Each row below holds a small network's activations on one input, seen along a few directions.
Each table varies a few parts of the input and shows all the possible inputs, shuffled.
Descriptions start from the smaller parts, as in this example, which fits no table here: ring(8) and (point or ring(11) or (values(3) and line(4))).
Shared parts are said once, and a part with two or three values counts as separate values.
(in the rows, 128 means zero)

Other details of the inputs shift rows strongly along three fixed directions, in all tables alike. That doesn't count.

A family of inputs:
row 1: [131 183 101  99 140 151 119 148 143 153 116 154]
row 2: [116  97 146 153 124 130 136  94 129 111 132  85]
row 3: [140 123  81 144  77 149 106 126 107 101 119 139]
row 4: [123  26 169  78 106  60  83 173 196 231 158  85]
row 5: [131  95 184 180 160 150 187 105  87  59 129 111]
row 6: [123 186 106  99 126 132 132 136 131 160 119 142]
row 7: [136  98 136 155 100 136 136 129  90  79 135 122]
row 8: [117 155 139 111 172 125 156 115 126 141 113 124]
row 9: [129 131 102 137  85 148 101 114  87 122 135 127]
row 10: [118  34 150 137 108 109  88 142 185 152 145  76]
row 11: [123 174 108  95 149 129 122 144 147 143 106 158]
row 12: [133 157 144 111 160 126 169 116 131 142 115 127]
row 13: [127 138 222 137 207 112 220 116 110  96 149 115]
row 14: [131 112 122 112 115 117  95 145 148 159 150 132]
row 15: [132 111 120 168 112 139 136 107 103  89 134 129]
row 16: [123 116 103 146  78 134  91 114  83 114 120 125]
row 17: [130 163 118 106 136 142 115 143 142 148 113 152]
row 18: [123 166 134 109 162 113 139 127 135 144 118 144]
row 19: [133  90 223 133 186  92 196 125 125 116 153 100]
row 20: [126  74 114 101  78  88  63 175 178 196 157 120]
row 21: [128 106 127 155 105 140 108 132  92  94 119 127]
row 22: [120  89 108 114 113 117  89 147 149 147 128 123]
row 23: [124  87 186 163 152 130 181  91  92  90 137  99]
row 24: [133 129  98 149  78 140  91 111  89 110 133 140]
row 25: [128 179 105  94 139 141 119 138 147 145 113 165]
row 26: [129  89 128 164 108 145 134 113 102  81 132 123]
row 27: [126 166 109 110 141 119 115 138 141 145 115 153]
row 28: [120 178 147 128 191 129 181  97 159 120 120 117]
row 29: [128  25 205  87 150  67 117 187 205 205 156  88]
row 30: [132  78 206 161 154 117 159 111  98  83 155 115]
row 31: [138  87 107 144  69 115  90 143 118 127 143 122]
row 32: [131 113 122 142 105 149 116 126  96  94 141 132]
row 33: [126 122  82 151  92 152  93 130  99 105 110 130]
row 34: [139 173  96 107 135 142 131 144 151 150 101 149]
row 35: [125 176 149 102 165 131 154 115 126 146 117 142]
row 36: [126 181 107  95 137 135 134 153 149 146 120 155]
row 37: [127 126  78 154  91 138  93 120 100 104 122 136]
row 38: [139 179  99 105 143 125 138 135 157 154 114 154]
row 39: [125 130  79 165  85 146  98 105 131  99 127 118]
row 40: [130 184 100 102 137 134 122 129 134 156 129 151]
row 41: [122 120  79 158  83 156  98 109 129  90 121 117]
row 42: [128 171 136 106 154 135 149 155 145 143 120 142]
row 43: [138 170 133 115 165 122 168 119 138 137 119 139]
row 44: [125 101 126 164 117 128 126 104  85  90 133 114]
row 45: [127 172 127 116 170 126 165 114 146 144 119 142]
Each input here is: line(5) and (point or ring(8)).
Q: The inputs of row 30 and row 17 match in every part but the line(5) part. If row 27 is changed in the same way as row 30 into row 17, which row does it become?
A: row 21
Q: Which other rows does row 32 become when the ring(8) part takes its other values? List them by row number.
A: row 3, row 7, row 11, row 22, row 25, row 26, row 36
Q: A walk changes only the line(5) part. It starts at row 5 and steps to row 26. List the rest of the walk in order.
A: row 15, row 45, row 23

A family of inputs:
row 46: [145 187  80 196 103 154 164  86  21  10 135 137]
row 47: [146 207  97 147 183 153 195 106  91 106  91 171]
row 48: [130 185 123 182 103 156 137  84  20  16 113 164]
row 49: [ 98  39 142 166  97 140  82 135 108  91 148 106]
row 50: [131 129 193 119 193  87 160 149 131 167 116 120]
row 51: [151 109 173  91 176 128 161 133 152 152 138 137]
row 52: [145 190 106  66 118 134  86 158 148 192 104 158]
row 53: [123 215 129 151 172 168 177 119 149  84 107 163]
row 54: [146 181  79  89 113 151 101 146 198 169 103 140]
row 55: [127 226 129 133 185 143 184 101 154  75 103 160]
row 56: [132  86 189 100 122 102 121 148 128 155 123 117]
row 57: [135 121 171 139 192 103 178 138 185 147 113 101]
row 58: [ 92 123 170 111 186 119 156  81 144 157 136  84]
row 59: [120 187  70  85 104 110 106 151 155 149 138 162]
row 60: [142 117 185 113 206 132 170 138 151 147 153 142]
row 61: [135 129 166 116 154 130 171 127 171 120 109 114]
row 62: [107 165  92 159 125 163 126  88  70  35 110 145]
row 63: [124 126 202 105 176  94 170 148 134 162 110 127]
row 64: [124  51 151 129  89  92 135 163 131 148 154  94]
row 65: [136 201  89  84 143  97  90 142 149 180 106 162]
row 66: [132 173  90 174 103 169 157  40  50  86 128 143]
row 67: [114  72 149 189 146 140 151 108  67  64 117  88]
row 68: [137 100 190 153 137 136 119 138  85 108 151 119]
row 69: [144 125 166 106 217  88 176 117 158 144 138 141]
row 70: [136 131 179 122 190 131 153 149 199 149 140 113]
row 71: [125  33 168 142 119 112 107 143 141 134 166 135]
row 72: [114  34 143 136 137  91  89 126 138 124 145  82]
row 73: [119 203  91  89 103 119  86 104 135 210 115 141]
row 74: [130  87 145 131 134  87 146 164 138 158 152  98]
row 75: [110  53 161 119 124 129 124 129 122 111 123  92]
row 76: [114  48 166 143 143 141  99 143 128 120 154  88]
row 77: [121 171  75  68 132 156  89 148 164 171  99 137]
row 78: [116 164  53 103  54 117  81 117 143 200 152 117]
row 79: [142  95  43 156  42 114  36 128 160 133 126 114]
row 80: [122 103 138 186  89 139 134  61 115  98 144  81]
row 81: [130  93  54 110  54 108  40 137 152 157 141 164]
row 82: [122 140  88 153  53 149  56 142  84 116 124 165]
row 83: [129 137 183  72 175 102 195 158 164 158 137 119]
row 84: [137 160  57 134  65 161  82 158 106 129 151 141]
row 85: [144 212 124 110 178 168 211  99  97  91  92 179]
row 86: [145  56 143 140  65 130 111 145  96 104 170  93]
row 87: [135   9 154 157  90 108 126 129 109 123 143 112]
row 88: [115 203  84  86 128 131 122 172 168 171 136 172]
row 89: [109  69 130 177 101 152 135 109  65  62 110  98]
row 90: [130 113  48 124  42 126  61 155 186 177 100 125]
Q: Describe the family of inputs behind these rows.
A: values(5) and (point or ring(8))
Q: The inputs of row 63 and row 64 match in every part but the values(5) part. If row 73 is changed in the same way as row 63 into row 64, which row does it become?
A: row 78
Q: Which other rows does row 85 become when the ring(8) part takes its other values? List them by row number.
A: row 47, row 51, row 60, row 69, row 71, row 81, row 87
Q: Which other rows does row 65 become when the values(5) part takes its other values? List them by row number.
A: row 46, row 69, row 72, row 79
Q: Which other rows does row 74 become when the values(5) part takes its other values? List them by row number.
A: row 47, row 50, row 57, row 67
